These are the activations of a small neural network, seen along a few directions. Each row is one input.
In each table, some parts of the input vary, and every possible input appears once, in random order.
Descriptions start from the smaller parts, as in this example, which fits no table here: line(6) and (point or ring(11) or (values(3) and ring(8))).
Shared parts are said once, and a part with two or three values counts as separate values.

Other details of the inputs shift rows strongly along three fixed directions, in all tables alike. That doesn't count.

Rows:
x1: [ -9  50 -20  20  23  -2 -63  26 -19   1  -9  61]
x2: [-75 -38  63   1 -11  24  73  57 -39 -87 -36  28]
x3: [  0   5  -7   8   5  73 -31 -23  51   8  28  36]
x4: [ 16  17 -18   3   4 -23 -75  19 -25   5  -9  74]
x5: [  6 -11 -11 -40 -25  -3  88 -40  41  42  14 -87]
x6: [-12  10  13   6   8  34 -71  18   2 -22   9  77]
x7: [  2 -21  -4 -15   3 -88 -17  40 -60 -20 -42  -3]
x8: [ 30  38 -69  -3  28 -54  22 -27  36  72  -8 -85]
x9: [ 23 -15 -12  -3  -3 -49  18 -11 -20   4 -12 -17]
x10: [-49 -75  74 -33 -16   2  39  41 -52 -79 -44  12]
x11: [ 29  38 -53  12  24  17 -80 -20  37  64   9  34]
x12: [  2   9  -2 -22  11 -64 -13  20  -7  -3 -18 -30]
x13: [ -9 -14  40  19 -22  96  12 -33  32 -14  61  17]
x14: [ 10 -14 -18  12  27 -91 -36  33 -44 -11 -49 -24]
x15: [ 51  50 -50  14   4   6 -43 -47  47  50  44  35]
x16: [ -2  32  -3 -11  12 -14 -85  29 -19   7 -11  68]
x17: [ 13   0  10  43   7  -3 -79  12 -56  -5   6  65]
x18: [-33 -27  63 -12 -35   5  69  22 -32 -54   3 -50]
x19: [ 24  30  -9  23  -2 -13 -59  11 -43   6  -1  68]
x20: [  2   1 -15   7  23 -89 -38  41 -39  -9 -47 -28]
x21: [-21  51 -24  19  21  -1 -46  39 -21  18 -18  78]
x22: [ -10  -37   10  -17   -4   13   83  -27   61  -16   13 -102]
x23: [  7   6  -9 -15 -14  68 -15 -30  50  17  41  49]
x24: [  1 -26  -7  -3   7   1  88 -29  35  -8  -5 -80]
x25: [ -3  31  21  17 -15  39 -55  16 -33  -5  20  71]
x26: [ 26 -14   1  14  -2 -62  11   5 -50  -2 -17 -43]
x27: [ 11   5  -7  -9 -11  52 -13 -27  47   4  40  43]
x28: [  6 -40  11 -25 -27   4 103 -40  33  -4  12 -75]
x29: [-34 -20  28 -36 -29  68   8   7   7  -7   9  48]
x30: [-38 -15  47  -7 -20 -19  30  31 -42 -25   2 -56]
x31: [ 10  27  -4   0  -6 -61   5  18 -32  -1  -2 -30]
x32: [  7   9 -29 -24  15 -49 -19   6   8  44 -17 -48]
x33: [ 29  -9 -33   9  16 -32  40 -33  40  21 -10 -86]
x34: [ 60  -4 -30  22  -2  36  10 -66  33  36  38  13]
x35: [-16  15  -5 -18  16 -85 -41  51 -39  -4 -35 -28]
x36: [ 25 -27 -19  20  13  73  46 -65  61   5  24   2]
x37: [  0 -40  28 -16 -12  97  17 -40  51 -13  24  45]
x38: [ 12  19 -12 -16 -16 -17  24  -8  -7  40   4 -36]
x39: [ 35  22 -41 -21  12  23 -34 -43  57  72  19   8]
x40: [-51 -10  55  14 -11  78 -17  31 -11 -71  -4  76]
x41: [-21  24 -11  -5  14 -71 -30  52 -47   7 -54 -28]
x42: [ 37  25 -30  -6  -7 -36  18 -25   7  66  10 -77]
x43: [ -3  27 -29  11  22 -50  48   8  22   2  -6 -48]
x44: [-36  35  -7   7  19 -61   4  60 -38 -19 -33   4]
x45: [-21 -69  35  -2  -8  33  83 -15  13 -50 -18 -49]
x46: [  3  20   1  -8 -15 -23  15   7 -19   8   6 -22]
x47: [-18 -11  14  -7  13 -69 -45  56 -58 -31 -47   8]
x48: [-12 -47  44   4 -23  32  61 -19   1 -20  22 -54]
x49: [  3  36 -18  26  19  40 -34  -9  24  -4  18  55]
x50: [  1  -9  16   4 -22  95  15 -48  40  38  53  -3]
x51: [ 40  12 -61  29  36 -49  29 -27  29  33  -8 -32]
x52: [ 43 -14 -31  15  23  19 -47 -40  34  25  13  33]
x53: [ 54  21 -24  31  -1  19 -31 -40  13  38  31  18]
x54: [-82 -34  75 -16 -21  35  40  58 -39 -85 -33   3]
x55: [-63 -21  74 -21 -45  99  19  22 -20 -64  16  91]
Each input here is: line(5) and line(11).
The inputs of x2 and x4 match in every part but the line(11) part. If x51 is changed in the same way as x2 into x4, which row does it become? -> x7
The inputs of x41 and x42 match in every part but the line(11) part. If x40 is changed in the same way as x41 into x42, which row does it become? -> x18
Which other rows does x15 become when the line(5) part takes its other values? List them by row number. -> x5, x9, x28, x55

Rows:
x56: [-14  21 -19  22  19  21 -14  16  11 -33 -23  78]
x57: [  2   8   4 -10 -14 -30  41   4  -7   3   2 -69]
x58: [ 48  -4 -17  43  19  27 -37 -39   9  17   9  40]
x59: [ 33  -7 -20 -22 -19  43  32 -65  61  46  40 -20]
x60: [ 44 -24 -28  31  18  30  -9 -58  39  22  27   7]
x61: [ 10  35  -9  16  -2  19 -54   0   6  21  27  51]
x62: [ 43  17 -26   5 -16  44  30 -65  58  46  52 -36]
x63: [-19  10  12  13   2  32 -45  18 -10  -1   3  54]
x64: [  8  19  -9  10   2  32 -40   0  -9  20   9  63]
x65: [ 13  22 -15 -11  -8 -60  19   7 -26  20  -3 -42]
x66: [ 31  25 -26  33  25 -96 -67  23 -57  -1 -22  14]
x67: [ -8 -34  46  11 -18  12  43   4 -30 -52  -8  -5]
x68: [ 10   3 -24 -20   6  51  31 -49  82  34  32 -26]
x69: [ 16  38 -21  16   4  22 -39 -17  31  32  33  27]
x70: [-12 -46  31   0  -5  30 -11  14 -13 -52  -9  53]
x71: [ 18  11 -25  -7   1 -61  13   2 -25  34 -14 -47]
x72: [-37 -39  44 -22 -32  15  55  15 -33 -25  -8  -9]
x73: [-22 -68  38   7  -3  11  33  10 -22 -52 -10  -5]
x74: [ 15   5 -35   0  14  51  29 -53  78  47  35 -24]
x75: [-35 -27  23 -21  -8  -3  58  14  -1 -10  -9 -38]
x76: [-17  -2  -4 -34   6 -33  45   6  18   5 -16 -66]
x77: [ 52 -21 -34  19   7  31  32 -68  73  22  47 -21]
x78: [-22  27  10   3  -1  28 -25  22  -9 -11   6  63]
x79: [ 15 -15  21  15  -2  22 -31  -3 -23 -28 -12  52]
x80: [ 16  19 -26   4   4  48  29 -51  79  34  47 -42]
x81: [-24  -2  41  -2 -35  34  -2  14 -31 -26  14  36]
x82: [-30 -29  -6   0  15  -1  73  10  18 -40 -45 -22]
x83: [  3   6 -14 -28   2 -62   5  13  -3  24 -14 -41]
x84: [ 22   4 -29   8   6  52  30 -55  74  43  32 -41]
x85: [ 23  22 -29  -3   6  37 -13 -39  62  37  23 -11]
x86: [ 17 -13  13  37   5  26 -36  -5 -31 -18  -9  61]
x87: [-10 -39  49  10 -13   9  48   4 -28 -55 -10 -14]
x88: [-35  -6  35 -14 -14  37 -17  23  -5 -25  -2  34]
x89: [ 35  25 -23   2 -10  22 -52 -32  20  41  25  30]
x90: [-18  32  11  13  -2  31 -39  20  -7 -12   8  53]
x91: [-15  11  -9 -18   6 -37  48   8  14   7   0 -66]
x92: [ -1  33 -26 -10  17 -61  14  13   2  22  -7 -49]
x93: [  5  34 -31 -17  19 -77 -26  26 -13  25 -29 -26]
x94: [-44  -9  31  -4  -5  45   4  28 -16 -26 -10  49]
x95: [-11   6  17  11  -9  36 -30  16 -25  -7  -1  42]
x96: [ 30   4 -18  -8 -22  41  43 -62  53  42  51 -18]
x97: [  2  49 -17  19  12  25 -55   1  14  15  19  47]
x98: [-23  -6  38 -15 -22  43 -11  21 -19 -29  -4  31]
x99: [  7  45 -31  -9  22 -88 -73  41 -33  30 -29  17]
x100: [ -6  13  11 -13  -9  30 -36  15 -16  -4  -1  63]
x101: [-34 -12  41 -21 -27  19  50  23 -25 -33   1  -4]
x102: [-32  10  11   3   9  35 -25  23 -10  -9  -6  60]
x103: [ -6  -9 -29 -13  21 -34  53   2  33 -19 -46 -39]
x104: [ 16 -46 -10   7  12 -46  42  -6  -1  -9 -14 -59]
x105: [  0  51 -28  -2  25 -78 -73  42 -30  17 -34  -5]
x106: [ 33  -2 -24   9  22 -88 -35   5 -32   2 -29 -29]
x107: [-25 -22  41 -26 -32  19  30  13 -22 -30  -9 -20]
x108: [ 31  -6 -14  21  16  16 -68 -20   4  -1   9  64]
x109: [ 18  22 -22   7   0 -74 -35  17 -44  31 -18 -27]
x110: [-19 -66  39 -12  -8   4  30   9 -12 -55 -12 -13]
x111: [-34 -35  36 -17 -18   4  55  16  -9 -19  -8 -51]
x112: [ 29  22 -22  -8  -7  24 -31 -26  16  35  19  36]
x113: [-36 -30  33 -19 -14  12  40  20 -14 -16  -6  -6]
x114: [ -2  21 -16 -13   6 -66  20  14  -4  21  -3 -48]
x115: [-41 -31  49 -31 -25  17  33  24  -9 -34  -9 -21]
x116: [ 32  10 -28  24  22 -90 -35   9 -34   3 -13 -19]
x117: [-16  -2  -5  -8   9 -27  40   6   9   7 -14 -78]
x118: [-16  18  14   0  -8  21 -29  19 -13  -2  16  67]
x119: [ 26  31 -32  10   7 -76 -35  15 -42  36 -20 -34]
x120: [ 14 -18  23  16   3  22 -33  -2 -21 -29 -12  51]
x121: [-22 -61  43   9  -6  15  40   4 -30 -53 -16  -8]
x122: [  4 -19  12  25   4  12 -32   5 -15 -32  12  54]
x123: [  3  36 -37  11  28 -71 -39  26 -16  29 -23 -39]
x124: [-37 -17  24 -29  -8   2  43  16  13 -24 -13 -61]
Describe the family of inputs behind these rows. -> values(3) and (point or line(6) or (values(2) and line(8)))
The inputs of x109 and x89 match in every part but the values(3) part. If x104 is changed in the same way as x109 into x89, which row does it become? -> x70
Which other rows does x64 become when the line(8) part takes its other values? List them by row number. -> x71, x72, x74, x75, x94, x102, x113
Which other rows does x66 become when the line(6) part takes its other values? List them by row number. -> x67, x77, x87, x116, x122
Which other rows does x66 become when the values(3) part takes its other values? List them by row number. -> x106, x121

Rows:
x125: [ 33 -10 -25  27  18 -63  20 -15 -10   9  -9 -68]
x126: [-54   5  47  -4 -14 -10 -24  74 -88 -50 -33  72]
x127: [-20   2  -3 -17  -5 -99  55  38 -41 -13 -38 -87]
x128: [ -3  33 -20   0  20 -54 -67  40 -26  11 -24  18]
x129: [ 12  24 -32  -5  15 -82   0  19 -26  27 -22 -36]
x130: [-21 -22  16 -30  -9   0  70  -9  29  -7   6 -83]
x131: [ 21  43 -22   7   1 -22 -44   2 -11  41   4  11]
x132: [ 48   7 -43  35  37 -64 -35 -18  -5  19 -14 -25]
x133: [ 52  34 -56   9  10  15 -22 -58  61  80  38  -9]
x134: [-45 -19  42 -33 -15 -12  30  34 -29 -32 -20 -38]
x135: [-20  -1  23   5  -5 101  -7 -18  40 -19  29  76]
x136: [-47  -7  44  -1 -13  57   5  27 -10 -43   3  59]
x137: [  3   8  -2   9  -9  85  22 -43  63  15  47  24]
x138: [-43  -5  38 -14 -13  33 -32  41 -30 -33 -12  51]
x139: [ 16   6 -32  -8  14 -29  37 -22  48  27   3 -67]
x140: [-13  -8  20  -1  -8 101  -1 -23  28 -11  25  82]
x141: [ 38   7 -31  43  29 -30 -44 -12 -11  11  -4  15]
x142: [-14 -20  39  34  -2  26 -20  23 -48 -53 -12  54]
x143: [ 44  14 -51  -9  11  18   5 -61  80  67  32 -53]
x144: [ 22  65 -32  19  13 -11 -86   9  -5  39  16  47]
x145: [-19 -14  17 -28 -23   2  67  -8  12   5  11 -84]
x146: [ 66  12 -57  52  38  10 -66 -49  37  36  16  39]
x147: [  1 -26  15  37  16  43 -45   4 -15 -39 -11  78]
x148: [ 64   6 -37  24  16 -13 -62 -42  11  32  17  36]
x149: [-23 -19  23  -9  -9  72  14  -3  13 -22   7  56]
x150: [ 16 -23 -18 -17   0  37  67 -49  66  25  18 -43]
x151: [   4   67  -30   16   17  -73 -103   50  -54   26  -14   41]
x152: [  7 -41  26   2 -14   0  15  -6 -23 -28   1   4]
x153: [ 26  40 -34   9  11 -30  -2 -13  24  38  12 -32]
x154: [-17  -7  10 -18 -13 -36  73  13 -11 -18 -16 -71]
x155: [-32 -26  27 -37 -13 -53  67  22 -23 -15 -31 -90]
x156: [-10 -77  44 -19 -18  -5  65  -2 -15 -50 -16 -43]
x157: [ 32 -59   3  -8 -10  12  60 -52  37  -4  15 -55]
x158: [ 19  27 -31   1  15 -28 -54   4   0  38 -11  19]
x159: [-24  -3  18   6 -11  79  -1  -2  10 -25  16  76]
x160: [ 48  39 -56   5  11  18 -29 -55  62  76  44 -16]
x161: [ -3 -48  46   6 -29  59  18 -15 -13 -39  20  40]
x162: [ 14  26 -34  -8  13 -60   4  -2  13  39   3 -69]
x163: [-43   0  53 -11 -29  66  -7  26 -24 -33  10  46]
x164: [-26  -6  27 -16 -15 -14  44  28 -34 -22 -16 -20]
x165: [ 20   3 -21   6   0  97  15 -66  80  21  45  38]
x166: [ -14   56   -9    5    8 -123  -93   86 -108    8  -54   27]
x167: [  5  30 -31   6  21 -59 -53  34 -28   3 -34  30]
x168: [-13 -10   9 -11  -6  61  14 -17  45  -1  24   5]
x169: [-43  -7  40  -7 -15  39 -37  41 -36 -33 -17  79]
x170: [-36 -16  23 -17   0 -17  32  33  -7 -34 -26 -21]
x171: [-21 -36   8 -29  -9 -16  98  -4  23 -22 -16 -86]
x172: [ -6 -45  45  -6 -25 -24  39  15 -49 -46 -14 -27]
The inputs of x135 and x153 match in every part but one. If x130 is changed in the same way as x135 into x153, which row does it become? -> x144
The inputs of x133 and x166 match in every part but one. If x160 is changed in the same way as x133 into x166, which row does it become? -> x145
Describe the family of inputs behind these rows. -> line(6) and (values(2) or ring(6))
Start at x138 and move only the ring(6) part, one step at a time. The first step leads to x169. Which rows follow, in order? -> x149, x171, x139, x168
List by row number the other rows that have the line(6) part in common with x128. -> x143, x147, x150, x156, x158, x167, x170
